A small network was shown many inputs. Here are its activations along a few directions, one row for each input.
Each table varies a few parts of the input and shows all the possible inputs, shuffled.
Descriptions start from the smaller parts, as in this example, which fits no table here: one of 3 separate values, together with either a single point or one of 9 places along a line or (one of 5 places around a ring, together with one of 6 places along a line).
Shared parts are said once, and a part with two or three values counts as separate values.

Other details of the inputs vary at random and push rows far along three fixed directions, the same in every table; ignore that.
These rows show it; all are for the same input, with only those details redrawn:
[-10 -21   3 -28 -16   7 -15  30 -15  26   6  -6 -19  14]
[-35  21  -2  36 -29 -19  17 -27   1 -11  12 -16  17   0]
[-26  -6  -5  14 -44 -17   8  -6 -10   1   2  -4   2 -10]
[-31 -27 -22 -23 -53 -17  -1  20 -28  19   0   5 -15   5]
[  2  18  35   3  33  26 -15   9  14  13  20 -30  -1  24]
[ -5   0  19  10  -9   5  -5   3   3   8   7 -13  -1  -3]
[-42 -11 -26 -24 -39 -15   0  16 -26  19  10  -4 -11  27]
[ 25 -11  46   6   9  24 -18  17  13  15   2 -14  -9 -17]

A family of inputs:
R1: [  2 -32 -22 -34 -35 -30   8   7 -33  12 -16  36  -4 -18]
R2: [-48  26 -49 -36 -16 -15  16   1 -38  -5  13 -18 -11  61]
R3: [  1  18   9   3  12  10   7 -11   1  -7   0   2   6  35]
R4: [ 28  10  22  24  39  10   4   0  32 -19   4  -9   0  -7]
R5: [ 17  -8  21 -22  21  21 -23  39 -13  33  -2  -3 -28  25]
R6: [ -5 -25 -18 -24   0   4 -28  22 -12  15   7   1 -18   7]
R7: [  3 -22  21  11 -15   8  -2   8  14   7  -6  -2  -8 -24]
R8: [ 24   4  18  33  -5 -11   6  -9  11 -17  -3  -5  -5 -37]
R9: [ 16 -43  10 -32 -35   6 -31  22 -14  13 -19  11 -19 -32]
R10: [-38  41 -24  22  -9 -14  35 -36  -2 -34   4 -22  11  20]
R11: [ 21 -14  24 -38  16  26 -22  25 -14  27  -7 -12 -31  31]
R12: [-16  22 -13  18  -2 -24  30 -42   0 -22   6  17  27   0]
R13: [-51   3 -53 -27  10 -23  21  -2 -15   9  26   5   0  54]
R14: [ 34 -15  59  20   2  24  -7  -8  30  -4 -21  -7   1 -46]
R15: [ 17  33  -4  25  -8  15  21 -12  19  -3  -7 -22   7 -23]
R16: [ -2  14  -8  -1  24   7 -11 -12   9 -17   5   5  15  21]
R17: [-11  53  24  28  53  19   2 -19  16   1  29 -43   5  57]
R18: [  1  -9 -31  30 -49 -14   8 -25  16   1 -20   9  14 -57]
R19: [ -2 -34 -25 -20 -33 -30   8  15 -29  15  -6  35  -7 -21]
R20: [ 34 -53   7 -20  15  24 -31  38  11  11 -10  15 -21 -23]
R21: [-13 -13   0  27 -46 -16   5 -30  10 -22 -19   6  11 -46]
R22: [-12 -17 -42 -18 -31 -25   9  22 -21  -7  -3  29 -15   6]
R23: [ 41 -15  44  14  23  10   4 -20  23  -2 -13   5  -1 -51]
R24: [-10  -6   4  10   0   9 -11   2  16  -1   7  -8  -2  -8]
R25: [ 24  -3   2  32 -44 -35  18 -21  -3 -33 -31  24  12 -57]
R26: [ 25   8  37  21  30  23   4 -15  25 -10 -10 -13   4   8]
R27: [  5  -5  -9  31 -33 -26   2 -27  -2 -27 -21  18  24 -42]
R28: [ 21  -6  25 -36  19  23 -24  30 -16  28 -11  -3 -24  29]
R29: [-48  19 -64 -43  -8 -20  26  -8 -16  38  22  -2   1  48]
R30: [-35  21 -12  36 -24 -18   5 -27   3 -18  15 -14  18  -5]
R31: [  7 -36   3 -23 -20  10 -12  39  -7  17  -6  24 -13  -2]
R32: [ 16  11   1  10   9 -11   2  10   2 -11   1   3   1  -3]
R33: [ 12  25  10  34 -15  13  18 -24  23  18  -9 -16   6 -10]
R34: [ -4  34  14  20  12   0  -7 -23  13 -20   5 -10  31   8]
R35: [-14  -6 -28  16 -27 -11  27   1  -6 -23  -5   5  -3 -10]
R36: [  1 -19 -12  25 -20 -21  22 -34   3 -23 -16  20  17 -43]
R37: [ 12  -3   3 -33  51  17  -9  24   0  19  23  11  -9  31]
R38: [ 21  11  42  21  27  23   2 -19  23  -4  -9 -21  -4   4]
R39: [  1  -7   0  49 -43 -16  23 -19   0 -19 -15  25   7 -32]
R40: [ 12 -37  -8 -35 -13   4 -31  17 -16  13 -13   9 -19 -12]
R41: [  4  28  30  -9  39  23 -29   3  10   3   9 -20  11  21]
R42: [ 43  -3  33 -10  20  10 -13   8   8  -3 -10  -9 -16 -17]
R43: [-19 -12  -6 -42   5  12  -7  19  -2  13   0  -4  -6  45]
R44: [-42  27 -19  12 -15 -20  13  -7  -9  -3  17  -7  22  36]
R45: [ -2  26   4  30  22  -6  15 -17  23 -20  11 -17   1   2]
R46: [-18  10 -29  -1  -9 -25  21 -17   0 -25  -5   2   4  16]
R47: [  5   4   9 -29  35  23 -34  38   1  18  18  -8  -2  36]
R48: [  8  33  13  -7  35  41 -19   5  39  27  15 -34  10  18]
R49: [ 20  -8  12  -7  40  23 -22   1  22  -7  -3  -5   3   6]
R50: [-14  14   5  27 -40 -24  17 -27  -3 -19 -13   7  29 -14]
R51: [  6   0  -4  14  10  -3 -14   4   4  -6   3   4  12  -6]
R52: [ 29  -9  21 -36  19  22 -20  30 -14  22 -10   2 -16  33]
R53: [ 12 -38  -9 -25  -2   0 -13  20 -19  23   3  13 -21 -18]
R54: [ 17  -5  30  43 -20  -2 -12  -4  12 -11 -11   7  12 -60]
R55: [ 3  3 17 -2 -6  8  0 -2  6 -7 -5  9 12  7]
R56: [-21  -2 -24  19 -23 -23  -5  -7 -11  -7  -1   9   9 -17]
R57: [ 36  29  32  13  29  19   1  -1   8 -22  -7 -12  10  -6]
R58: [ 34 -23  17 -30  10  28 -18  48 -13  15  -4  -7 -38  -7]
R59: [  2 -15 -10 -36  10  -3 -11  11 -25  19  -3  13  -6   4]
R60: [ 34  24  29  12  31  27   5  -3  14 -28  -4  -5   8  -4]
R61: [-10 -21   3 -28 -16   7 -15  30 -15  26   6  -6 -19  14]
R62: [-36  28  -1  38 -25 -22  16 -21  -2  -9   7  -8  23   0]
R63: [-23 -34 -40 -34 -23 -19   7  -2 -26  11  -6  18 -12  -1]
R64: [ 16   0   7  36 -53 -21  21 -18 -14 -31 -34  15   5 -66]
R65: [-14 -48 -23 -14 -55 -13   6  20 -23  19 -20  19 -34  -9]
R66: [  4   5 -18 -41  15   0  -4  19 -10  -5   2  11 -11  38]
R67: [-34 -22 -46 -22  -8 -17   9   3 -19  13  13  10 -11  15]
R68: [ -7 -59 -32  -9 -50 -16 -10  16 -13   6 -18  26 -21 -41]
R69: [  9  -6  -7 -28  47  27 -31  32   6  10  18   4  -8  37]
R70: [-28  12 -15  29  -1 -26  31 -37   7 -10  15   0  12  -9]
R71: [-10  48  10  22  69   9   0 -20  12   0  34 -24  22  33]
R72: [  9  -7 -14 -25  -4   5  -3  40 -24   4  -2   6 -16  11]
R73: [ 48 -24  26 -35   8   8 -25  36  -9  13 -24  13 -27 -24]
R74: [  8  28  26  26  42  25 -14  -2  31 -15  21 -10  20  13]
R75: [ -2  47   6   6  73  17   5 -28  16 -14  29 -13  28  47]
R76: [ -8 -10   9 -39 -15   4 -17  26 -21  22  -9   2  -8  16]
R77: [ -5  -2 -16 -42  14  -1  -3  15  -5   4   0  -7 -23  33]
R78: [ 1 13 -5  9 31 -4  3 -6 -1  0 17  1 16  9]
R79: [-37  20 -26   4   2 -27  21 -24 -13   3  27  -6   7  22]
R80: [-13  21 -17   6  41   3   8 -10   4  -6  28   2  16  32]
R81: [ 11 -23   3   1  -1   5 -15  -9  11  -6 -15   3  -5 -27]
R82: [-50  14 -35  12  -7 -13   7 -12   8 -14  19  -6  16  32]
R83: [-49  34 -27  37   1 -16  33 -34   7 -17  17 -16  16  50]
R84: [-16 -29 -60 -40 -39 -15  11  10 -23  39  -5  19 -11  -9]
R85: [-28  22 -32 -42  29  13   9  15 -12  -6  14 -19  -8  73]
R86: [-18 -33 -36 -38 -22 -24  16   0 -22   8  -8  27  -8   4]
R87: [ 11 -29  -6 -32  -9   0 -32  22 -19  14 -18  17 -12 -13]
R88: [ -2  15  32  22 -11   2   3 -25  10  -9  -4 -18  14 -12]
R89: [-23  37 -15  39 -18 -19  25 -16 -12 -26   3  -8  11  -5]
R90: [ 42   1  33  13  34  10  -5 -12  11  -6  -7   6  17 -30]
R91: [ 25 -21  20   7 -22   7 -15   1  10 -15 -20  25   7 -42]
R92: [ 21  16  27  25  32  26   7   2  23 -15   4 -23  -8 -12]
R93: [ 32  -1  37 -11   1  42 -12  20  30  40  -9 -19  -4 -17]
R94: [  1  -4 -12  17 -34 -32   9   3 -13 -10 -13  15  -6 -32]
R95: [-44  34 -28 -10   9 -27  23 -38 -16  -1  24 -12  13  41]
R96: [ 35 -14  28  -8  30  16 -14  -5   3   8  -2  -2  -5 -24]
R97: [-20  42 -46 -39  23   2   6  10   4  24  22 -26  -8  66]
R98: [-15  17  14  34  14   6  12 -15  28 -12  11 -15  19  11]
R99: [ 42   7  31  25  23  27   3  12  17 -22  -4   2   0 -28]
R100: [ 20 -32  18   5 -20   7 -13   0  16 -12 -23  14   2 -43]
R101: [-21  27  -6  19  -4 -32  25 -42  -9 -11   3   4  24  -7]
R102: [ 22  -9  19  20 -12   1  -1   9  -4   5 -13  10  -4 -14]
R103: [ 25 -25  11  37   3  -2  11 -16  18 -16  -8  16  10 -58]
R104: [ 31  -5  33   3  32   8  -8   8   5  15   4   7  -4 -27]
The inputs of R37 and R39 match in every part but one. If R70 is changed in the same way as R37 into R39, which row does it become?
> R65
The inputs of R92 and R68 match in every part but one. If R2 is changed in the same way as R92 into R68, which row does it become?
> R40
What is each input in this table made of?
> one of 8 places around a ring, together with either a single point or (one of 2 separate values, together with one of 6 places around a ring)
List by row number the other rows that have the place on the ring of 8 in common with R32.
> R4, R8, R22, R25, R42, R45, R46, R66, R73, R77, R94, R97
Start at R30 and move only the place on the ring of 8, one step at a time. The first step leads to R61. Which rows follow, in order?
> R17, R58, R8, R79, R53, R6
Which other rows does R88 become when the choice among 2 separate values takes its other values? List them by row number.
> R61
Which other rows does R3 become when the place on the ring of 6 takes its other values? List them by row number.
> R11, R26, R28, R38, R52
Which other rows does R89 become when the place on the ring of 8 takes its other values? List them by row number.
> R5, R54, R56, R62, R71, R94, R104
Which other rows does R44 become when the choice among 2 separate values takes its other values? List them by row number.
> R50
